A small network was shown many inputs. Here are its activations along a few directions, one row for each input.
Each table varies a few parts of the input and shows all the possible inputs, shuffled.
A made-up example of a description, with smaller parts first: one of 8 places around a ring, together with either a single point or (one of 2 separate values, together with one of 4 places along a line) or one of 11 places around a ring.
Shared parts are said once, and a part with two or three values counts as separate values.

Other details of the inputs vary at random and push rows far along two fixed directions, the same in every table; ignore that.

Table:
r1: [ -5  -2  22  38  26  29 -23 -31 -20 -28 -12]
r2: [ 35   4  -9 -45 -40 -25  40  78   8  43  18]
r3: [103  -2  22 -38 -55  14  -6  75 -36  42 -24]
r4: [-37 -24  28   4  -6   3 -40 -59  20 -46 -45]
r5: [  0  -8  15  41  28  -1 -36 -28 -29 -16 -16]
r6: [-30 -17  20   5  -9  14 -46 -66  23 -34 -42]
r7: [-19  -5  -1  26  23  22  -6  -4  -7 -15 -15]
r8: [-109   16  -68   11   34  -93   76  -29   72  -18   91]
r9: [-27  25   0  39  33  23  -9 -26   4 -10  -3]
r10: [-10   6 -35 -42 -11 -41  44  37  18  19  44]
r11: [ 67 -14   2 -57 -41  -3  14  59 -22  15   0]
r12: [ 41  11 -24 -61 -41 -12  42  70   1  43  16]
r13: [  7  10  14  42  25  24 -28 -34 -21 -23 -18]
r14: [ 43  13 -17 -69 -44  -9  43  67  -2  50  20]
r15: [  4  -1  27  48  23  12 -39 -28 -25  -5 -11]
r16: [-17   0  -2  21  25  23 -15  -6  -6 -15  -5]
r17: [ 37   6 -14 -73 -44  -3  43  67   6  43  25]
r18: [ 31 -12  26  30  22  31 -44  -9 -46 -20 -42]
r19: [ 37  -4  39  36  13  35 -50 -16 -51   1 -45]
r20: [ -6  -8  16  38  30  19 -24 -23 -17 -39 -10]
r21: [ 38  15 -12 -67 -46   5  52  71  12  38  26]
r22: [ -8  14  18  36  20  21 -24  -5  -9  12  -6]
r23: [-59   5 -50 -13   3 -78  61   7  39  17  64]
r24: [-11  12  13  29  22  19 -22 -12 -16  13 -13]
r25: [ 30   6 -13 -60 -35  -6  46  73  15  22  26]
r26: [ -4  17 -30 -24 -24 -39  39  42  25  37  46]
r27: [ -5  -8  13  32  23  21 -28 -35 -25 -21 -11]
r28: [  21  -19   -2 -106  -67   -8   33   32   58   44    0]
r29: [  2  -4   3  42  25  13 -28 -31 -29 -20 -20]
r30: [ 96  -6  20 -46 -44  12  13  74 -30  16 -35]
r31: [-13   7  -7  25  19  30 -13  -8  -6  -8 -10]
r32: [ 27 -20  24  29  13  35 -32  -6 -41 -24 -45]
r33: [  4   0  15  43  19  10 -35 -36 -34  -4 -17]
r34: [-14  12   2  31  22  38  -7  -4  -1 -15 -12]
r35: [ -8  21  12  27  27  30 -12 -10  -3  -5 -13]
r36: [ 72 -14   9 -41 -42 -17  16  60 -30  31 -16]
r37: [101  -4  17 -59 -54  20   5  67 -46  38 -25]
r38: [-31 -19  26   0 -11  19 -44 -74  21 -26 -35]
r39: [ 36   6 -14 -56 -37 -25  33  69   0  44  19]
r40: [-34 -20  31  -1  -7  17 -45 -72  21 -28 -37]
r41: [ 29   1 -13 -57 -37  -9  57  76  15  22  17]
r42: [-124  -13  -57  -33    3  -75   52  -78  113   -3   77]
r43: [ -4  17 -27 -38 -25 -38  43  32  14  45  43]
r44: [ -1  -2  11  44  24  28 -22 -27 -18 -33 -16]
r45: [  14  -19   -6 -100  -60  -20   27   38   56   24    1]
r46: [-29  18   5  48  27  13 -20 -22  -1   7   6]
r47: [ -1 -21  44  -9 -16  29 -61 -40   2 -36 -62]
r48: [  3   1  14  41  32  11 -30 -25 -17 -34 -17]
r49: [-17  12  12  24  24  38  -6  -8  -1 -10  -5]
r50: [ -2  -7   1  38  21  19 -27 -31 -23 -25 -15]
r51: [  8   8   9  47  26  20 -28 -29 -18 -28 -23]
r52: [  6   2  21  50  18  13 -38 -29 -26  -4 -11]
r53: [ 72  -8  15 -40 -40 -13   3  64 -22  30   1]
r54: [-15   9  -1  20  18  34 -12 -14  -9  -2  -5]
r55: [ -3   1  16  39  22  31 -22 -32 -21 -27 -11]
r56: [ 98  13  12 -76 -55  23  23 109 -14  41 -21]
r57: [-113   16  -68    1   34  -89   66  -42   59    0  103]
r58: [-110   14  -63   16   30 -100   55  -28   67   -2  108]
r59: [  2 -12  20  53  25   2 -30 -19 -24 -16 -20]
r60: [-111   19  -74   14   27  -98   61  -39   61    6   99]
r61: [ 11  -2  11  20  16  32 -14  14 -25  -2 -36]
r62: [ -4 -16   9  41  29   5 -20 -26 -29 -26 -25]
r63: [ 97  -6  13 -64 -60  26   7  67 -39  34 -19]
r64: [ -98    2  -64    1   27 -108   63  -55   48  -12  107]
r65: [  5  -2  10  48  21   7 -35 -31 -31  -9 -21]
r66: [ -7 -13  17  43  28  19 -15 -22 -18 -39 -21]
r67: [-67 -13 -47 -58 -25 -58  47 -27  96   9  45]
r68: [ 24  21  12  23  12  46 -20  14 -14  -2 -37]
r69: [-53 -23  11   4  11  11 -22 -50  46 -29 -34]
r70: [  5   7  21  41  29  22 -29 -33 -20 -24 -19]
Each input here is: one of 2 separate values, together with one of 5 places along a line, together with either a single point or one of 6 places around a ring.
Q: The inputs of r19 and r36 match in every part but the place on the line of 5. If r27 is changed in the same way as r19 into r36, which row does it become?
A: r32
Q: Which other rows does r23 become when the choice among 2 separate values takes its other values? List them by row number.
A: r36
Q: Which other rows does r30 become when the place on the line of 5 takes its other values? List them by row number.
A: r13, r48, r51, r70
Q: Which other rows does r13 become when the choice among 2 separate values takes its other values? List them by row number.
A: r9
Q: List by row number the other rows that have the place on the line of 5 and the choice among 2 separate values in common with r34.
A: r12, r26, r31, r60, r67, r68

Table:
r71: [-42   3 -25  21  29 -14  21 -28  12 -30  31]
r72: [-59  13 -14  46  38 -14  -4 -32  14   2  23]
r73: [-44  16 -20  34  31 -17   4 -35   4   2  40]
r74: [ 50 -10  11 -23 -28  -3  -3  22 -23   8  -7]
r75: [  4  16 -11  -6   2   2  19  15  -1   8  22]
r76: [-37   2 -11  25  16 -35  -1 -27  10   6  16]
r77: [  57   -8    1 -118  -88   -7   38   57   29   45    4]
r78: [ 56  -7  53  44  22 101 -61  17 -53 -23 -97]
r79: [ 29 -14  50  53  23  54 -71 -21 -43 -22 -74]
r80: [ 48   3   7 -24 -30  -6  -1  24 -22  30  -2]
r81: [-50 -10 -13  27  31 -27   5 -32  17 -37  13]
r82: [ 30  12   4 -14 -12  23  10  48  -5  21 -11]
r83: [-35  -6 -19  15  19 -29  14 -31   7 -35  27]
r84: [ -5  -9 -15 -81 -52 -27  31  22  54  25  13]
Q: The inputs of r84 and r77 match in every part but one. If r78 is changed in the same way as r84 into r77, which row does it become?
A: r71
Q: What do these inputs look like to the network?
A: one of 2 separate values, together with either a single point or one of 6 places around a ring
Q: Which other rows does r75 become when the choice among 2 separate values takes its other values? List them by row number.
A: r82
